A small network was trained on invented records. Each row is its activation on one of them, seen along a few directions.
After each row come some of the record's fields: Y, V, T, D, C, G.
Not every record has every field; a missing one is left out.
Other fields move the rows too, some of them a lot.
In the rows, 500 means zero.
Random noise pushes rows far along 6 fixed directions. That doesn't count. These rows show it; they differ only by the noise:
[502 496 369 679 582 627 439 558 534 285 512 588 653 554 578 787 585 562
 386 563]
[569 515 412 578 482 571 350 600 536 425 522 486 569 516 590 679 550 427
 387 620]
[573 496 357 565 444 532 367 554 614 384 574 462 555 558 571 634 476 416
 349 597]
[508 507 558 336 495 413 333 679 470 406 455 379 383 213 413 350 478 354
 528 489]
[550 501 471 558 530 666 401 342 439 734 481 445 503 473 579 573 452 461
 503 582]
[551 489 369 643 576 574 409 340 539 605 407 520 431 397 494 490 323 452
 515 466]
[538 427 472 394 512 626 512 448 430 434 422 484 516 379 406 570 576 625
 764 304]
[448 422 433 489 593 651 576 281 470 445 498 497 545 446 431 548 457 663
 626 349]

[433 518 490 494 576 399 661 410 518 419 464 484 513 449 470 444 430 552
 465 433]	Y is y1, G is g2
[449 505 478 496 479 485 462 640 523 324 547 539 539 522 475 496 523 497
 427 518]	Y is y1, V is v3, T is t1, D is d2, C is c1, G is g1
[447 392 356 585 501 816 442 371 423 383 612 551 656 717 572 617 507 641
 402 551]	Y is y3, V is v2, T is t3, D is d2, C is c1, G is g1
[610 531 492 535 357 353 283 715 732 656 627 534 392 550 496 446 452 294
 401 627]	Y is y1, V is v1, T is t1, D is d2, C is c2, G is g1
[488 592 521 585 521 375 209 675 411 737 354 480 302 437 620 144 293 142
 132 853]	Y is y3, V is v2, T is t3, D is d2, C is c3, G is g2
[475 526 465 566 558 436 683 334 502 580 419 535 494 529 505 458 413 566
 522 425]	Y is y3, G is g2
[357 411 546 465 552 585 535 371 530 596 659 593 498 627 410 356 432 619
 485 462]	Y is y1, V is v2, T is t2, D is d2, C is c2, G is g3
[628 562 472 370 282 285 341 653 620 618 531 334 358 537 552 321 404 190
 352 642]	Y is y3, V is v1, G is g2
[454 490 606 444 535 600 374 707 348 371 495 522 574 409 516 567 695 520
 497 610]	Y is y2, V is v2, G is g1
[492 454 477 547 563 526 535 402 558 456 513 565 484 405 401 484 418 576
 609 365]	Y is y1, V is v2, T is t2, D is d1, G is g3
[347 502 554 669 636 410 475 653 607 316 580 704 463 467 388 413 439 529
 380 476]	Y is y3, V is v3, T is t2, D is d2, C is c2, G is g1
[511 527 538 421 416 545 456 554 457 508 625 370 611 615 656 587 591 437
 298 731]	Y is y1, G is g1
[676 492 361 758 442 552 321 457 667 594 481 611 443 537 528 589 359 379
 494 510]	Y is y2, V is v2, T is t2, D is d1, G is g3
[565 538 359 698 532 476 440 500 636 354 516 475 536 483 582 676 421 406
 342 584]	Y is y3, V is v1, G is g3
[446 519 568 490 553 623 514 252 370 778 531 374 494 521 605 445 408 475
 419 670]	Y is y3, V is v1, G is g1
[623 518 466 554 486 509 623 257 440 866 278 534 403 488 499 448 415 531
 759 348]	Y is y3, G is g2
[636 518 508 316 278 396 378 736 580 423 632 331 472 493 516 548 608 353
 535 543]	Y is y3, V is v1, T is t3, D is d1, G is g3
[519 501 444 721 664 563 428 575 442 404 279 700 477 354 488 583 534 540
 572 428]	Y is y2, G is g3
[436 537 604 351 495 429 664 423 398 557 499 382 521 514 521 431 534 531
 500 522]	Y is y3, G is g2
[605 511 416 514 457 426 400 608 554 396 382 530 414 393 447 476 453 417
 585 440]	Y is y2, V is v1, T is t2, D is d2, C is c1, G is g1
[612 524 482 605 519 477 447 663 607 359 496 564 543 381 490 768 632 517
 604 421]	Y is y2, V is v1, T is t3, D is d1, G is g3
[427 513 581 503 543 452 447 606 516 548 536 529 460 473 459 441 517 465
 459 553]	Y is y3, V is v1, T is t1, D is d2, C is c2, G is g2
[626 516 411 457 388 438 661 474 539 495 405 492 569 628 532 636 588 562
 626 392]	Y is y1, G is g2
[425 552 546 585 641 407 507 480 449 559 379 565 409 361 487 344 395 462
 434 546]	Y is y2, G is g1
[499 438 372 657 547 696 466 411 475 390 495 590 598 583 544 635 497 598
 478 512]	Y is y3, V is v2, G is g1
[473 443 319 597 541 423 534 291 739 374 556 511 389 439 362 350 182 494
 487 334]	Y is y3, V is v1, T is t1, D is d1, G is g1
[586 517 414 550 420 431 480 546 606 455 505 524 489 544 507 549 483 459
 507 484]	Y is y2, V is v3, G is g1
[355 531 617 653 671 544 519 501 473 464 593 581 542 405 487 552 505 560
 420 528]	Y is y3, V is v3, T is t1, D is d1, G is g1
[412 449 557 505 555 586 574 371 527 606 653 511 541 554 461 532 509 624
 534 443]	Y is y3, V is v1, T is t3, D is d2, C is c2, G is g2
[465 507 576 661 588 678 493 363 402 762 541 569 575 624 617 633 555 574
 439 637]	Y is y2, V is v3, T is t3, D is d2, C is c3, G is g3
[546 607 490 684 505 446 422 563 610 652 528 528 502 570 605 638 489 356
 344 652]	Y is y1, V is v3, T is t1, D is d1, G is g3
[619 516 514 347 286 535 511 438 457 776 564 347 535 725 645 515 561 425
 472 632]	Y is y3, G is g2
[353 569 562 463 604 356 439 633 493 427 506 457 435 348 478 303 401 365
 272 623]	Y is y1, V is v1, T is t1, D is d2, C is c1, G is g2
[410 603 561 650 630 408 450 772 463 352 394 658 518 451 526 556 594 439
 352 579]	Y is y3, V is v3, T is t2, D is d2, C is c1, G is g2

Which values does each new row have?
[510 507 384 646 546 561 542 313 529 626 447 570 497 597 541 513 368 518
 467 487]	Y is y3, V is v1, T is t2, D is d2, C is c1, G is g2
[592 465 503 142 199 438 421 802 464 301 582 342 558 640 497 477 709 437
 528 548]	Y is y2, V is v2, T is t3, D is d2, C is c1, G is g2
[452 438 537 247 368 493 536 181 541 701 746 228 438 585 515 211 276 433
 365 592]	Y is y2, G is g1
[471 493 471 640 673 528 529 473 446 313 342 565 496 306 468 546 462 560
 535 409]	Y is y3, G is g3
[652 444 436 662 439 665 303 669 618 540 527 707 561 594 500 795 689 553
 650 467]	Y is y2, V is v1, T is t1, D is d2, C is c2, G is g1
[370 462 575 324 484 513 534 421 462 414 705 325 532 530 525 368 460 492
 321 593]	Y is y3, G is g3
[668 474 445 422 337 576 500 580 527 477 498 483 626 635 558 773 729 557
 650 470]	Y is y2, V is v1, G is g2
[512 451 481 445 542 490 607 520 455 241 364 546 517 375 394 539 576 650
 712 291]	Y is y2, G is g1
[706 463 271 501 341 349 517 512 660 440 302 563 365 521 403 393 375 450
 694 246]	Y is y3, G is g2
[520 439 380 340 333 413 561 323 611 488 566 386 423 635 424 245 266 446
 480 426]	Y is y3, V is v2, T is t2, D is d2, C is c1, G is g2
[645 430 347 430 301 526 493 451 579 466 508 487 498 656 471 504 480 521
 630 402]	Y is y2, V is v2, G is g1
[520 631 762 357 479 376 453 626 305 868 390 377 402 345 583 365 596 320
 510 683]	Y is y2, G is g2
[482 485 388 543 501 471 632 326 552 416 510 484 522 612 524 470 374 553
 421 482]	Y is y3, G is g1
[622 522 579 309 394 384 504 659 433 519 345 433 433 349 445 460 629 450
 726 386]	Y is y2, G is g2
[340 521 577 366 606 455 461 749 375 234 412 489 530 358 454 419 617 483
 395 542]	Y is y1, V is v1, T is t1, D is d2, C is c1, G is g2
[450 464 335 758 694 588 517 409 461 322 289 708 487 426 440 500 378 612
 542 389]	Y is y3, V is v2, G is g1
[362 407 274 524 599 418 816 280 658  94 526 586 560 563 335 437 319 761
 535 186]	Y is y3, V is v1, T is t3, D is d2, C is c1, G is g2
